A small network was shown many inputs. Here are its activations along a few directions, one row for each input.
Each table varies a few parts of the input and shows all the possible inputs, shuffled.
A made-up example of a description, with smaller parts first: one of 4 places along a line, together with either a single point or one of 9 places around a ring or (one of 3 separate values, together with one of 8 places around a ring).
Shared parts are said once, and a part with two or three values counts as separate values.
In the rows, 128 means zero.

Rows:
r1: [110 129 139  71 121 133 107  54  95  65 196 154 115 121  15 148 137]
r2: [151 208 186  96  89  93 106 101 121 130 188 138 103 144  23  87 110]
r3: [156 155 167 134  84  89 138 239  88 185  94  94 128 166 139  85 115]
r4: [123 202 212 106  82 121 154 158 118 191 131 110  71 136 137  70  64]
r5: [194 163 134 118  86  65  78 178  88 121 148 137 163 173  43  89 144]
r6: [103 107 126 128 185 173 157  57 197 140  95 139 102  72 224 186 119]
r7: [111 114 118 180 119 111 169 206 123 210  77  92 123 140 225 119 145]
r8: [127  51  39 163 171 165 108 110 147  42 121 139 199 129 124 158 157]
r9: [ 89 153 164 139 132 134 177 124 151 215 112 111  60 115 233 105  86]
r10: [122  79  75 178 159 155 141 145 169 126  68 124 171  84 226 184 172]
r11: [151  98  81 104 115 112  78 135  59  52 157 159 182 137  38 133 168]
r12: [ 98  76  94 118 195 184 126  28 181  58 149 139 120 119 108 172 119]
What do these inputs look like to the network?
Answer: one of 2 separate values, together with one of 6 places around a ring
Which other rows does r5 become when the choice among 2 separate values takes its other values? List them by row number.
Answer: r2

Rows:
r13: [115 120 125 131 139 139 138 114 139 132 124 128 120 119 150 137 126]
r14: [127 125 126 133 139 137 132 118 147 130 118 129 127 118 150 138 126]
r15: [118 124 132 132 128 132 140 138 126 143 119 120 118 128 149 126 123]
r16: [115 113 121 132 136 139 138 127 130 130 120 124 125 123 149 137 128]
r17: [151 142 129  97 108 109  89 113  94  76 176 146 145 151  17 112 134]
r18: [132 131 130 138 128 125 133 139 138 144 115 123 129 127 150 128 129]
r19: [118 132 136 131 130 132 140 126 135 145 124 123 113 124 149 126 120]
r20: [129 120 119 139 137 132 131 129 142 131 115 127 135 121 149 138 135]
r21: [123 114 115 138 135 134 133 134 131 129 117 126 134 123 151 135 133]
r22: [129 136 137 133 130 130 135 129 143 143 118 125 122 123 150 127 120]
r23: [126 125 126 137 127 127 135 145 127 142 116 122 128 129 151 124 128]
r24: [154 153 141  93  98 101  91 123  86  90 174 145 140 149  21 108 133]
The inputs of r18 and r20 match in every part but one. If r15 is changed in the same way as r18 into r20, which row does it become?
Answer: r16
What do these inputs look like to the network?
Answer: one of 2 separate values, together with either a single point or one of 5 places around a ring

Rows:
r25: [146 155 150 122 125 120 123 123 146 131 129 133 130 119 121 123 119]
r26: [123 128 136 117 115 122 131 155  97 139 120 128 125 121 136 133 135]
r27: [150 139 134 133 120 121 124 153 132 136 111 122 138 141 130 116 120]
r28: [140 115 108 132 134 117 114 122 126 115 135 135 146 130 112 139 150]
r29: [115 135 140 117 116 127 140 123 110 143 140 125 108 126 123 120 121]
r30: [118 111 121 110 136 150 121 103 124  89 143 133 132 128 102 136 116]
r31: [154 144 136 134 121 116 121 147 135 131 118 127 147 126 129 126 132]
r32: [125 140 141 130 127 128 131 130 133 139 139 119 109 141 120 107 110]
r33: [114 135 142 127 120 124 138 123 119 141 144 124 109 142 123 114 117]
r34: [139 148 133 124 124 119 114 107 145 124 137 140 128 118 114 133 136]
r35: [132 129 120 120 137 121 117  97 136 114 146 138 129 125 105 138 137]
r36: [147 135 120 137 121 116 111 132 134 125 126 135 146 124 121 136 148]
r37: [118 138 151 106 117 127 133 127 106 137 130 131 106 115 129 130 124]
r38: [130 130 125 140 123 120 128 155 124 137 125 113 127 147 128 107 124]
r39: [120 123 117 120 141 139 121  97 127 100 144 138 130 126  98 136 132]
r40: [101 108 125 149 158 157 160 111 174 154  96 116 111 105 207 157 123]
r41: [118 124 125 127 113 121 137 150 102 144 127 122 127 131 130 121 133]
r42: [110 101 104 159 156 150 153 133 158 153  88 120 128 107 222 146 129]
r43: [128 108 105 132 138 134 119 122 119  99 132 136 146 131 105 136 145]
r44: [125  96 107 122 133 144 120 129 116  87 131 132 147 132 108 136 129]
r45: [118 124 126 136 117 116 135 149 111 141 130 119 127 147 130 114 130]
r46: [143 149 150 122 124 127 125 128 142 137 124 129 121 135 122 114 106]
The inputs of r31 and r25 match in every part but one. If r43 is changed in the same way as r31 into r25, which row does it become?
Answer: r39
What do these inputs look like to the network?
Answer: one of 2 separate values, together with either a single point or one of 10 places along a line
Which other rows does r41 become when the choice among 2 separate values takes its other values? List them by row number.
Answer: r29
Which other rows does r42 become when the choice among 2 separate values takes its other values? List them by row number.
Answer: r40
